These are the activations of a small network on made-up records, seen along a few directions, one row for each record.
Each row is followed by the record's values for the fields Vedo, Pake, Velum, Vabag.
Other fields move the rows too, some of them a lot.
(in the rows, 500 means zero)
Random noise pushes rows far along 11 fixed directions. That doesn't count. These rows show it; they differ only by the noise:
[658 613 245 423 312 461 580 649 494 639 551 514 295 594 369 455 528 626
 341 851 438 525 287 222 455 618 403 601 539 678 528]
[694 518 271 527 548 389 584 646 482 518 462 451 637 689 486 235 748 560
 415 659 442 285 142 282 343 652 304 629 506 716 392]
[421 507 336 667 524 492 468 325 564 530 438 380 632 534 545 502 512 414
 477 569 586 439 571 512 673 393 521 512 501 459 352]
[409 535 534 442 661 613 802 355 727 600 533 517 371 348 525 569 428 494
 525 515 659 672 472 583 590 473 458 350 462 609 488]
[438 526 588 466 347 567 623 451 700 485 589 538 358 533 374 607 601 515
 510 413 582 583 479 345 415 486 652 460 644 493 500]
[484 503 452 269 270 493 492 569 580 505 307 666 259 449 411 674 354 338
 356 513 613 678 550 577 568 480 547 416 489 407 566]
[639 627 340 333 421 343 512 594 465 472 549 483 314 475 388 354 481 472
 486 688 567 540 456 510 607 432 543 542 314 504 426]
[483 374 478 255 641 400 517 566 536 502 577 622 415 410 362 539 507 407
 437 468 442 299 510 691 456 623 586 458 554 473 611]
[701 651 524 535 623 533 570 711 382 618 587 510 498 454 554 405 397 513
 456 619 350 527 436 581 565 677 352 506 365 662 631]
[534 689 574 500 433 646 354 650 413 358 454 622 563 452 463 503 563 312
 394 273 495 460 517 565 326 647 511 461 516 458 640]
[606 273 501 372 450 266 630 610 641 668 509 543 461 642 503 476 512 517
 483 583 418 517 411 441 626 492 507 502 572 545 440]
[447 383 396 831 280 480 450 310 587 567 279 316 568 767 569 662 401 532
 491 704 481 520 598 363 755 370 562 608 544 388 356]
[430 452 529 474 651 581 474 491 563 543 374 673 663 445 772 411 460 344
 383 356 474 603 490 616 480 556 287 313 529 525 591]

[476 421 434 374 567 413 549 405 543 320 332 463 557 461 572 275 618 434
 578 438 660 470 368 597 455 360 432 454 330 498 337] | {Vedo: k2, Pake: g2, Velum: s2, Vabag: l1}
[447 471 598 331 667 467 458 509 460 520 815 590 532 304 521 408 534 409
 500 408 428 436 649 741 552 420 633 396 530 422 627] | {Vedo: k1, Pake: g2, Velum: s1, Vabag: l2}
[620 584 373 346 400 314 559 591 542 541 431 515 514 489 586 294 546 390
 491 529 693 724 392 462 649 299 416 441 333 530 295] | {Vedo: k2, Pake: g1, Velum: s1, Vabag: l2}
[544 388 467 417 682 392 675 515 517 723 689 398 413 354 327 648 424 508
 562 646 489 309 617 749 742 519 610 528 511 635 473] | {Vedo: k1, Pake: g2, Velum: s2, Vabag: l1}
[655 557 545 536 530 443 696 649 530 704 566 443 505 494 598 418 427 530
 548 572 489 699 439 475 691 469 364 449 408 664 425] | {Vedo: k2, Pake: g1, Velum: s1, Vabag: l1}
[620 817 487 722 416 626 498 566 405 591 742 337 460 469 356 559 464 607
 539 596 467 579 525 298 546 581 570 624 473 583 486] | {Vedo: k2, Pake: g1, Velum: s1, Vabag: l1}
[348 357 449 558 593 551 360 347 466 303 364 458 517 542 448 565 525 502
 509 482 436 179 531 576 330 609 549 559 556 406 559] | {Vedo: k2, Pake: g1, Velum: s2, Vabag: l1}
[422 295 639 542 642 461 569 400 623 458 420 525 454 618 527 603 401 487
 574 475 448 442 583 643 581 488 590 488 489 363 526] | {Vedo: k1, Pake: g1, Velum: s1, Vabag: l2}
[468 521 553 396 284 518 482 486 627 398 335 599 364 541 581 436 527 441
 537 371 659 756 517 398 469 370 437 389 491 476 404] | {Vedo: k1, Pake: g1, Velum: s1, Vabag: l1}
[525 666 595 517 420 788 554 576 358 329 310 584 502 420 502 579 490 478
 389 461 514 587 340 553 246 602 427 491 370 472 728] | {Vedo: k2, Pake: g2, Velum: s1, Vabag: l2}
[558 388 487 492 404 297 548 561 557 660 596 477 518 625 458 550 526 580
 535 591 459 564 472 348 639 420 584 568 554 455 398] | {Vedo: k1, Pake: g1, Velum: s1, Vabag: l2}
[561 457 614 631 452 566 587 542 488 457 325 441 693 606 499 597 541 479
 507 388 515 480 362 491 422 537 508 553 472 444 478] | {Vedo: k2, Pake: g2, Velum: s1, Vabag: l2}
[589 607 474 624 463 415 215 554 334 421 727 516 615 663 676 161 601 597
 504 551 276 501 521 288 422 463 504 567 470 391 546] | {Vedo: k1, Pake: g2, Velum: s1, Vabag: l2}
[457 493 416 552 467 479 518 445 528 673 437 406 610 409 413 717 470 495
 521 445 632 602 537 406 601 460 492 538 573 516 341] | {Vedo: k1, Pake: g1, Velum: s1, Vabag: l1}
[445 659 710 559 676 711 798 319 602 267 373 469 265 447 520 538 350 588
 681 489 713 701 440 654 437 453 500 415 169 447 536] | {Vedo: k1, Pake: g1, Velum: s1, Vabag: l2}
[414 400 286 204 331 401 366 519 554 620 670 681 236 471 405 494 504 636
 358 679 380 583 487 212 345 560 461 467 747 527 608] | {Vedo: k2, Pake: g1, Velum: s1, Vabag: l1}
[523 238 549 427 376 302 364 612 480 536 495 541 566 630 479 553 562 481
 499 430 347 357 558 483 513 514 590 532 663 430 508] | {Vedo: k1, Pake: g1, Velum: s1, Vabag: l1}
[663 319 590 312 411 314 471 721 460 536 513 648 343 688 486 438 460 689
 520 595 259 531 378 342 347 640 445 576 537 500 628] | {Vedo: k1, Pake: g1, Velum: s1, Vabag: l1}
[416 341 545 555 517 448 593 386 643 500 293 457 543 569 469 713 436 449
 529 422 603 456 553 596 614 464 598 522 510 416 405] | {Vedo: k2, Pake: g1, Velum: s2, Vabag: l2}
[507 554 556 712 249 558 385 536 540 617 371 413 644 534 487 735 433 352
 493 276 601 655 669 404 674 456 547 514 628 462 359] | {Vedo: k2, Pake: g1, Velum: s2, Vabag: l1}
[419 442 564 374 592 489 476 468 477 510 782 575 453 394 500 438 525 571
 479 551 350 449 574 570 455 483 603 452 570 456 677] | {Vedo: k1, Pake: g2, Velum: s2, Vabag: l2}
[379 470 522 530 463 538 375 420 538 453 440 603 616 529 673 462 513 432
 432 377 478 569 548 475 455 447 477 407 561 407 544] | {Vedo: k2, Pake: g1, Velum: s2, Vabag: l2}
[703 569 853 346 325 609 574 820 375 337 257 592 412 427 361 671 470 400
 551 186 568 615 407 678 317 643 511 488 376 537 624] | {Vedo: k1, Pake: g2, Velum: s2, Vabag: l1}
[622 486 485 487 629 352 693 514 482 397 561 340 462 577 380 369 639 648
 663 634 516 314 297 491 455 505 554 631 314 571 394] | {Vedo: k1, Pake: g1, Velum: s1, Vabag: l1}
[517 303 534 430 491 250 498 504 600 668 491 499 579 541 724 391 421 418
 553 480 505 672 611 577 807 282 471 400 467 475 348] | {Vedo: k2, Pake: g1, Velum: s2, Vabag: l1}
[319 423 437 473 311 621 430 364 648 438 461 611 532 585 573 444 760 510
 407 359 594 534 406 203 203 451 436 407 823 560 452] | {Vedo: k1, Pake: g2, Velum: s2, Vabag: l1}
[353 672 487 452 390 718 532 483 629 630 628 636 357 318 328 803 476 384
 341 395 637 573 637 478 472 576 604 408 752 551 617] | {Vedo: k1, Pake: g1, Velum: s2, Vabag: l2}
[342 655 321 606 437 598 198 380 402 446 683 490 530 462 414 550 523 471
 379 539 440 332 676 406 421 521 648 545 647 367 590] | {Vedo: k2, Pake: g1, Velum: s2, Vabag: l2}
[548 823 431 447 348 639 545 507 484 431 515 480 187 368 356 507 435 513
 521 612 697 702 516 448 533 463 486 490 345 581 472] | {Vedo: k1, Pake: g1, Velum: s1, Vabag: l1}
[637 512 583 494 463 426 561 630 514 565 697 486 467 573 484 383 571 525
 539 544 422 498 488 462 586 482 548 535 537 576 497] | {Vedo: k1, Pake: g2, Velum: s1, Vabag: l2}
[457 541 571 576 231 517 316 501 556 478 479 596 522 635 674 449 471 428
 444 398 461 745 611 325 533 374 536 427 581 358 519] | {Vedo: k2, Pake: g1, Velum: s2, Vabag: l2}
[459 494 501 498 828 592 633 452 419 679 643 446 534 230 460 654 376 486
 501 586 445 371 593 820 641 594 498 464 459 602 638] | {Vedo: k1, Pake: g2, Velum: s1, Vabag: l1}
[516 467 566 427 419 474 475 549 510 343 328 530 522 547 372 596 580 414
 490 334 569 401 460 550 376 548 603 540 510 414 480] | {Vedo: k2, Pake: g2, Velum: s2, Vabag: l1}
[650 261 471 322 477 269 372 738 413 489 388 611 430 686 386 510 477 531
 450 555 280 301 406 474 399 703 475 638 554 461 561] | {Vedo: k1, Pake: g1, Velum: s1, Vabag: l1}
[443 354 625 315 446 482 557 473 609 446 501 598 230 519 434 578 439 600
 557 492 469 552 500 466 398 540 576 448 567 448 602] | {Vedo: k1, Pake: g1, Velum: s1, Vabag: l1}

Here are new rows. What are their fields?
[537 491 714 624 423 448 564 442 580 427 502 400 387 627 529 521 407 551
 689 493 529 604 617 541 682 358 654 524 374 410 428] | {Vedo: k1, Pake: g1, Velum: s2, Vabag: l2}
[591 772 348 531 392 550 348 646 342 717 595 545 468 360 580 512 275 361
 309 682 453 717 670 545 777 472 414 440 429 512 608] | {Vedo: k2, Pake: g1, Velum: s1, Vabag: l2}
[505 639 491 741 683 625 555 399 421 226 385 392 636 644 611 260 648 633
 606 552 513 387 266 405 253 552 363 582 289 513 460] | {Vedo: k1, Pake: g1, Velum: s1, Vabag: l2}
[531 504 481 358 369 479 474 642 563 577 508 676 372 546 468 548 489 431
 359 478 491 555 484 438 467 574 484 456 640 528 585] | {Vedo: k1, Pake: g1, Velum: s2, Vabag: l2}
[508 506 552 534 515 474 430 553 458 574 762 525 617 487 503 449 594 488
 476 427 369 457 548 432 481 502 615 478 630 461 584] | {Vedo: k2, Pake: g2, Velum: s1, Vabag: l2}
[451 533 602 482 702 568 672 479 669 754 455 640 609 342 785 533 325 358
 473 332 655 899 541 619 726 425 300 271 454 540 459] | {Vedo: k1, Pake: g1, Velum: s1, Vabag: l2}
[347 471 594 604 784 648 701 376 694 665 703 516 639 407 489 636 599 487
 514 321 537 414 515 509 454 588 539 425 716 583 519] | {Vedo: k1, Pake: g1, Velum: s1, Vabag: l2}
[600 689 709 725 255 573 412 600 485 434 613 433 600 655 556 420 647 612
 605 299 463 665 483 166 354 503 537 560 558 538 444] | {Vedo: k2, Pake: g1, Velum: s2, Vabag: l1}
[575 328 464 447 414 351 577 574 587 525 374 510 463 701 439 524 560 544
 516 553 478 437 380 383 499 531 476 563 565 508 407] | {Vedo: k1, Pake: g1, Velum: s1, Vabag: l1}
[456 510 436 398 600 416 419 430 473 619 769 484 556 290 493 424 539 493
 540 449 545 522 631 541 602 381 542 424 568 551 423] | {Vedo: k1, Pake: g2, Velum: s2, Vabag: l1}
[538 551 742 568 599 633 807 502 654 613 714 424 361 457 458 553 535 668
 669 448 525 576 438 430 479 591 494 460 562 752 507] | {Vedo: k1, Pake: g1, Velum: s2, Vabag: l1}
[567 622 574 583 437 593 609 539 551 425 568 506 378 666 508 389 575 763
 534 576 405 566 288 176 238 648 438 579 508 628 567] | {Vedo: k2, Pake: g1, Velum: s2, Vabag: l2}
[624 506 479 467 494 417 574 548 500 488 357 412 387 528 513 437 372 564
 600 556 556 621 430 493 585 504 398 534 308 568 374] | {Vedo: k2, Pake: g1, Velum: s2, Vabag: l1}
[117 416 315 666 468 639 147 153 520 681 642 577 589 431 720 674 348 539
 344 594 354 642 847 357 618 391 492 369 801 311 632] | {Vedo: k1, Pake: g1, Velum: s1, Vabag: l1}
[387 239 430 290 657 405 704 300 676 566 559 578 269 501 626 379 409 678
 506 820 440 574 421 523 562 387 419 399 466 520 561] | {Vedo: k1, Pake: g2, Velum: s1, Vabag: l2}
[590 553 565 660 474 614 444 599 392 413 257 469 558 588 477 597 460 494
 497 437 470 383 457 536 391 699 384 596 457 571 543] | {Vedo: k1, Pake: g1, Velum: s2, Vabag: l1}
[626 522 446 394 431 424 622 653 541 578 414 534 350 547 343 614 444 429
 439 581 598 512 424 542 602 559 511 542 457 540 465] | {Vedo: k1, Pake: g1, Velum: s1, Vabag: l2}
